These are the activations of a small neural network, seen along a few directions. Each row is one input.
In each table, some parts of the input vary, and every possible input appears once, in random order.
Descriptions start from the smaller parts, as in this example, which fits no table here: line(4) and (point or ring(9) or (values(2) and ring(8))).
Shared parts are said once, and a part with two or three values counts as separate values.

Other details of the inputs vary at random and push rows far along three fixed directions, the same in every table; ignore that.

Rows:
x1: [-2 -7 -1 -2  4  1 20  0 -6 -2  9 -6 -8]
x2: [  8   2 -14  -4  -9   4  -5  -3   0 -15 -14 -10   3]
x3: [  6   7  -3   5  -3   7  -5 -13  -3  -7  -6   0   0]
x4: [ -6  18   6  20   0 -13   2 -15   1   1   7  14  -8]
x5: [-10   3  -3 -47 -12   9 -21  22   0  19 -12   1  15]
x6: [  8  -7  -6  -1  -6  -4 -14   0  -1 -18 -10  -5   5]
x7: [-17   9   6 -42  -7   8 -11  26   1  37  -7  10   9]
x8: [ -1  18   0   6   1  -4 -23 -14  -8 -11  -1   4   6]
x9: [ -1   6  -2   9  -4 -11  -7 -10   4 -10  -7   0   2]
x10: [  3   4  -1  11  -7  -6 -11  -8   2  -8  -3   0   2]
x11: [  7 -14  -6  -5  -1   4  18   9   6  -6  -6 -14  -4]
x12: [ 0  1 -1 -1  3  8  1 -4 -4  2 -5  1 -2]
x13: [  9  -9 -11  -1   1  -2 -15  -2  -1 -15  -9  -3   8]
x14: [  1  -2 -12  -4  -6   3  -5  -4  -6 -16 -17 -10   2]
x15: [  2 -21  -7   1   1  -7  12  10  10  -6  -3 -11   1]
x16: [  7 -23  -5   1   6  -1   8   8  11  -3  -1 -11   3]
x17: [-11   7   2 -31  -2  -1 -23  17  10  27  -9  20  13]
x18: [-21  16  16 -26  -8  -5 -12  21  15  42   1  21   7]
x19: [  9  -7  -7   1   0  -3 -13  -5   6 -14 -13  -7   9]
x20: [ -2 -17   6  -3  17  -3  16  10   5   9  12  -4  -6]
x21: [ -1 -13   7  -7   8   8  24   9  -2   8  14  -6  -4]
x22: [-6  1 -4 -2  4 -9 -3  1 -2 -3  2 -1 -1]
x23: [  5 -18  -4  -8   3  10  13   7  -4  -6   5 -16   3]
x24: [  2 -18 -10 -10   1   3  16   7  -5  -7   3 -15  -2]
x25: [  4   8   1   7  -6   8  -5 -11  -3  -9  -5  -1   2]
x26: [  6   4  -5   0 -10  -4 -25  -6  -1 -17 -14   0   7]
x27: [-6 11 10  7  4 -8 -3 -5 -4  4 11  6 -7]
x28: [ -9  -5   9  12   5 -11  25   6  10  16  15   5 -10]
x29: [-18   5   8 -33  -6   1 -16  27  17  37  -6  13  18]
x30: [  6 -17  -3  -4   5  10  14   8  -5  -4  -1 -17   2]
x31: [  2   5   1  11  -8  -6 -10  -9   4  -8  -3  -2   3]
x32: [ -6  22   1  15   1  -2   7 -17 -14   3   8  10 -11]
x33: [  0  14   7  19   7  -8  -2 -16  -4   1  11  19  -7]
x34: [ -1 -18 -10  -3   0   5  17   9  -2  -5  -5 -14  -4]
x35: [  4   8   0   6 -11   5  -5 -10  -4  -8  -5  -2  -2]
x36: [  6 -22   1   2   4   0   9  10  11  -6  -2 -12   5]
x37: [  3   9  -3   4  -5   4  -5  -9 -12  -7  -3  -5  -1]
x38: [  5 -22  -2  -1   7   0   8  12   3  -7   3 -12   3]
x39: [  3 -23  -6  -3   4  -7  11  12   4  -9  -2  -7  -2]
x40: [ 1 -3  2  4  0 -1 -4  2  3 -1  1  5  4]
x41: [ -4   1  16  17   9  -8  20  -1  -1   9  23   8 -16]
x42: [ 9 -6 -1  5  4  8 17  0  5  4  5 -5 -6]
x43: [  3 -19  -4  -1   2  12  14   9  -1  -4  -3 -15   1]
x44: [ 2  2 -4 -3  4  7  1 -4 -8  4 -1 -2  0]
x45: [ -2  20   6  13  -3   1   3 -18 -14   2  16   9 -10]
x46: [  9  22  -3   4  -5   6 -15 -18  -2  -7  -9   5   2]
x47: [ -3  -3  10   4  14   5  27   2  -4  19  15   4 -12]
x48: [ 2 -1  0 -1  8 -4 -5 -1  1 -1  1  3  1]
x49: [  1  -4 -10  -5   1  -9 -12  -2  -3 -19 -10 -10   4]
x50: [  6  -6 -10  -3   6  -3 -16  -4  -2 -15  -7 -10   7]
x51: [-4  0 -4 -1  2 -9 -2  2 -1 -3  1  2 -1]
x52: [-22  23  13 -20  -1  -5 -16  14   2  36  10  23   1]
x53: [ -6   2  17  17  15  -6  19  -3  -1   9  24   6 -12]
x54: [ -4   1  16  21   4  -8  21  -3   6  12  19   8 -14]
x55: [  1   4  -7   9  -4  -9  -8  -7  -1 -11  -4   5   0]
x56: [  2  17   2   6   0  -4 -22 -13  -6 -12  -4   7   6]
x57: [-16   7   0 -45  -1  10 -12  22   2  37   0  13  12]
x58: [ -7  28   2  19  -2 -14 -10 -19  -8  -1   8  24  -7]
x59: [  6 -19  -3  -1  -2  12  14   8   3  -4  -2 -14   2]
x60: [ 1 -2  0  4  2 -4 -4 -3  8  3 -1  1  5]
x61: [ -6  21   2  18  -5  -1   6 -17  -6   2   8  12 -11]
x62: [  5 -22  -3  -2   2  -3   7  12   2  -7   3 -13  -1]
x63: [ 11 -14   0  -3   1  11  15   9   7  -5  -4 -15   1]
x64: [  2   9 -10  -2 -12   7 -20  -8  -9 -14 -16  -6   5]
x65: [ -5  13   0  -7  -9   7 -13  -2  -6   3 -10   4   1]
x66: [  5   7  -4  -2   2   5  -6 -15 -10  -9   1  -1   1]
x67: [  4  -2 -11  -4 -10   3  -5  -4  -2 -16 -15  -9   3]
x68: [  1  18  -6   6  -3   7 -17 -18 -10  -6  -9   6   2]
x69: [ -2  20   7  19  -8   3   3 -16  -6   4  10  10 -11]
x70: [-14   5  -7 -45  -8   5 -17  23   0  21 -20   3  14]
x71: [ -2 -10   8  11  12  -4  20   5   7  17  18  11  -9]
x72: [-4 -8 15 11  9 -3 21  7  7 14 17 10 -8]
x73: [ 2 16  6  8 -7  5  5 -6  0  8  6  6 -8]
x74: [  7  -8  -8   0  -7  -4 -15   1  -2 -17  -8  -6   5]
x75: [  5  -2  -6  -2  -3  10  -8  -4  -6 -15 -15 -11   7]
x76: [ -4  26  10  14   0  -6 -16 -15  -6   1   6  23   0]
x77: [ -2  15   8  22  -3  -8  -2 -13  -3   1  12  16  -9]
x78: [  3 -23  -6  -2   2  -7  12  11   7  -9  -3  -8  -1]
x79: [  9  -4 -11  -2  -6   9  -9  -6  -1 -12 -12  -9   6]
x80: [  4 -10   6   0   3  11  24  12   8  11   9  -6  -4]
x81: [  0  15  -1   5  -7  -3 -24 -10   2  -6  -9   6  11]
x82: [  8  -7 -10  -2   4  -2 -15  -3  -1 -15  -8  -7   8]
x83: [-4 -7 13 11 11 -6 22  3 12 18 15  6 -8]
x84: [ -3  15   9   5   4   6   5  -8 -10   7   6   6  -4]
x85: [  3  -4 -10  -4  -1  -8 -11  -1  -2 -19 -11  -7   4]
x86: [-5 -6 17 12  8 -4 22  5 11 16 16  4 -6]
x87: [ 11 -15  -1  -4  -4   8  15   9   6  -5  -3 -16  -4]
x88: [  6 -24  -2   0   5   0   8  13   4  -7   2  -9   4]
Description of these inputs: values(2) and line(4) and (line(5) or line(6)).
The inputs of x86 and x29 match in every part but the values(2) part. If x6 is changed in the same way as x86 into x29, which row does it become? -> x74
The inputs of x8 and x53 match in every part but the values(2) part. If x59 is changed in the same way as x8 into x53, which row does it become? -> x25
Which other rows does x16 become when the values(2) part takes its other values? List them by row number. -> x19
List by row number the other rows that have the values(2) part and the line(4) part in common with x62. -> x10, x31, x37, x45, x52, x64, x69, x73, x74, x77

Rows:
x89: [ -9 -23  23  15   6  -9  37  23  24  25  23   0 -13]
x90: [  8 -31 -22 -10  -1   5   6   4 -10 -33 -16 -32   6]
x91: [ -3  15  -8   9  -9 -16 -14 -10   7  -4  -7  18  -2]
x92: [-18  37  -4 -17  -7  -1 -24  -6 -14   9  -7  16   5]
x93: [ -8   5  -8 -48 -19   7 -15  24   6  19 -20  -1  11]
x94: [-15  25  21  15  15   0  16 -13 -13  33  37  30 -18]
x95: [ 14   6  -6  23   8   3  -9 -27 -22 -29   3  -5  -6]
x96: [  2   3  -3  25  -1 -23 -13 -17  -8 -36  -1  -7  -2]
x97: [  4  15  -8  14   1  -5  -2 -28 -19 -30  -4  -9  -7]
x98: [ -4  20  12  14   9 -10 -12 -11  11  17   8  31   3]
x99: [ -2 -30   7   6  27 -14  31  17  12  20  25   6 -10]
x100: [-25  28   8   2   8 -23  -6  -3   3  28  10  38  -6]
x101: [ 17   7  11  34  11   6  18 -30  -7 -17  16  -4 -12]
x102: [  9   3   2  23   5 -19 -23 -19  -7 -28   6  -1   2]
x103: [ -2   2  -2 -42  -5  18 -23  24   8  21 -16   1  24]
x104: [-18  33  -2 -15  -7   0 -26  -5 -17   9 -10  20   3]
x105: [-16   4  16 -15   0  11  26  25  14  50  12  10  -5]
x106: [  7 -24   0  18   3   4  52   8   0  -3  19 -17 -23]
x107: [  8 -23   1 -16  -3  -3 -23  20  16 -10 -13 -12  22]
x108: [  0 -14   7 -12   0  11  26  16  13  19   0 -13  -3]
x109: [ 16 -33 -17   2  -2  -4  -3   7  21 -23 -25 -23  12]
x110: [ -3 -18  13  11   4  11  45  10   9  24  17  -6 -13]
x111: [ 14 -32  -8   3  17   7  24   6  -6 -16  11 -26  -6]
x112: [-12  38   7  -7 -16  10 -25  -7  -2  23 -13  23   6]
x113: [  2 -15 -17 -31 -20  10  -8  19   1  -4 -21 -15  12]
x114: [  6 -18  -5 -29  -3  19 -11  17   6   4 -14 -11  20]
x115: [  5  17   6   7  -1  12 -15 -14  -7  -1  -2  11   4]
x116: [ 15   9  -5  18  10   0  -7 -32 -18 -30   5 -10  -6]
x117: [  5 -15 -16 -23 -17  10  -6  17  -1 -10 -22 -14   6]
x118: [  5   8  -2  25 -14 -18 -14 -16   0 -29  -1   0  -5]
The inputs of x96 and x102 match in every part but one. If x104 is changed in the same way as x96 into x102, which row does it become? -> x95
Describe the family of inputs behind these rows. -> ring(5) and (values(2) or line(4))
Which other rows does x98 become when the values(2) part takes its other values? List them by row number. -> x107
Start at x116 and move only the line(4) part, one step at a time. The first step leads to x111. Which rows follow, in order? -> x94, x95
Which other rows does x92 become when the ring(5) part takes its other values? List them by row number. -> x103, x105, x106, x111
